These are the activations of a small neural network, seen along a few directions. Each row is one input.
Each table varies a few parts of the input and shows all the possible inputs, shuffled.
A made-up example of a description, with smaller parts first: values(2) and (point or ring(9) or (line(6) and ring(8))).
Shared parts are said once, and a part with two or three values counts as separate values.
In the rows, zero is written as 128.

Rows:
row 1: [134  39 117 137 137 139  79  35 155 184 114 123]
row 2: [ 97 157 103 140 164  79 172 137 112 126 111 169]
row 3: [135 144 139 110  89 155 120 139 127 116 150 103]
row 4: [ 87 135 115 154 156  97 164 106  92 120  79 162]
row 5: [158 141 142 104 107 164 108 160 140 111 136 103]
row 6: [157 147 150 114  99 157 112 149 134 124 140 108]
row 7: [ 90 168  90 143 161  66 182 144 113 127 128 146]
row 8: [135 140 149 107  87 144 124 135 123 127 151 105]
row 9: [188  46 105 120 136 141  64 105 180 175 217  95]
row 10: [ 82 135 126 147 162 104 172  86 102 116  70 159]
row 11: [153 131 160 118 100 171 107 174 141 114 142 113]
row 12: [ 87 155 107 146 170  86 154 123  98 128  90 164]
row 13: [162 127 160 124  96 163 105 170 147  98 138 113]
Q: What is each input in this table made of?
A: values(2) or line(5) or line(6)
Q: Start at row 8 and move only the line(6) part, one step at a time. The first step leads to row 3. Which rows follow, in order?
A: row 6, row 5, row 11, row 13

Rows:
row 14: [ 78 225 125 144 142  88 205 210  84  67  91 164]
row 15: [127  37  71 144 177  85 104  30 157 199 162 128]
row 16: [170 207 159  85  65 165 131 236 136  84 190  83]
row 17: [210  64 132 107 104 170  45 146 185 160 222  81]
row 18: [122  95 207 130  81 223  94  69 111  98   9 128]
row 19: [177 204 161  91  76 172 124 250 139  75 176  90]
row 20: [136  32  79 152 188  86 103  45 166 192 153 141]
row 21: [111  93 204 128  67 211 105  55 113 113  26 124]
row 22: [204  67 129 101  93 163  51 131 181 170 235  74]
row 23: [ 74 232 123 133 134  88 210 196  75  73 102 154]
row 24: [ 65 139  72 161 211  50 176  91  94 146  77 185]
row 25: [ 62 140  74 159 198  36 188  77  96 159  94 184]
Q: What is each input in this table made of?
A: values(2) and (point or ring(5))
Q: Changing only the values(2) part turns row 17 into row 22. The same change can be made to row 20. Which row results?
A: row 15

Rows:
row 26: [141 132 173  96  49 180 109 133 109 119 171  98]
row 27: [ 99 103 117 156 176  85 151  82 112 111 116 149]
row 28: [ 90 122 105 163 147  76 146  94 126 148  99 174]
row 29: [177 132 140 118 128 140  96 227 163 125 201 119]
row 30: [165 111 200 117  85 230  70 138 138  96  56 116]
row 31: [166  97 113  94 122 137  98  97 181 156 171  99]
row 32: [144 140 157 114  64 164 116 149 144 124 160  66]
row 33: [100 213 117 116 149  95 158 149  78 137  84 147]
row 34: [100 164 145 143 146 103 171 147  97  66 110 142]
row 35: [161  54 172 131 116 206  53  77 151 137  63 123]
row 36: [ 76 194 104 122 150 118 162 152  95 107  90 144]
row 37: [170 154 139  80  91 157 116 157 168 117 168  91]
row 38: [183  89  91 128 139 129  84 126 151 149 187 105]
row 39: [ 91 182 131 150 116  93 166 158 111 105  93 168]
row 40: [173  76 115 132 157 120  79 166 176 165 203 126]
row 41: [138  75 145 110  81 159  91  72 123 158 174 106]
row 42: [187 145 116 115 109 149 101 186 138 109 185  97]
row 43: [ 75 134  79 135 179 100 143  90 110 149  96 150]
row 44: [ 94 152 127 137 128 103 185 164 103  89  88 154]
row 45: [141  82 131 127  96 143  98  88 157 164 163  75]
row 46: [ 99 153  92 128 178  77 139  88  94 178  90 153]
row 47: [104 167 145 148 139 123 198 149 108  93 102 152]
row 48: [ 93  92 101 150 159  84 165  99 118 133  95 160]
row 49: [103 107 118 161 169 103 177  85 123 136 108 159]
Q: What is each input in this table made of?
A: values(2) and (point or line(5) or line(6))
Q: Changing only the values(2) part turns row 39 into row 28. The same change can be made to row 29. Which row results?
A: row 40
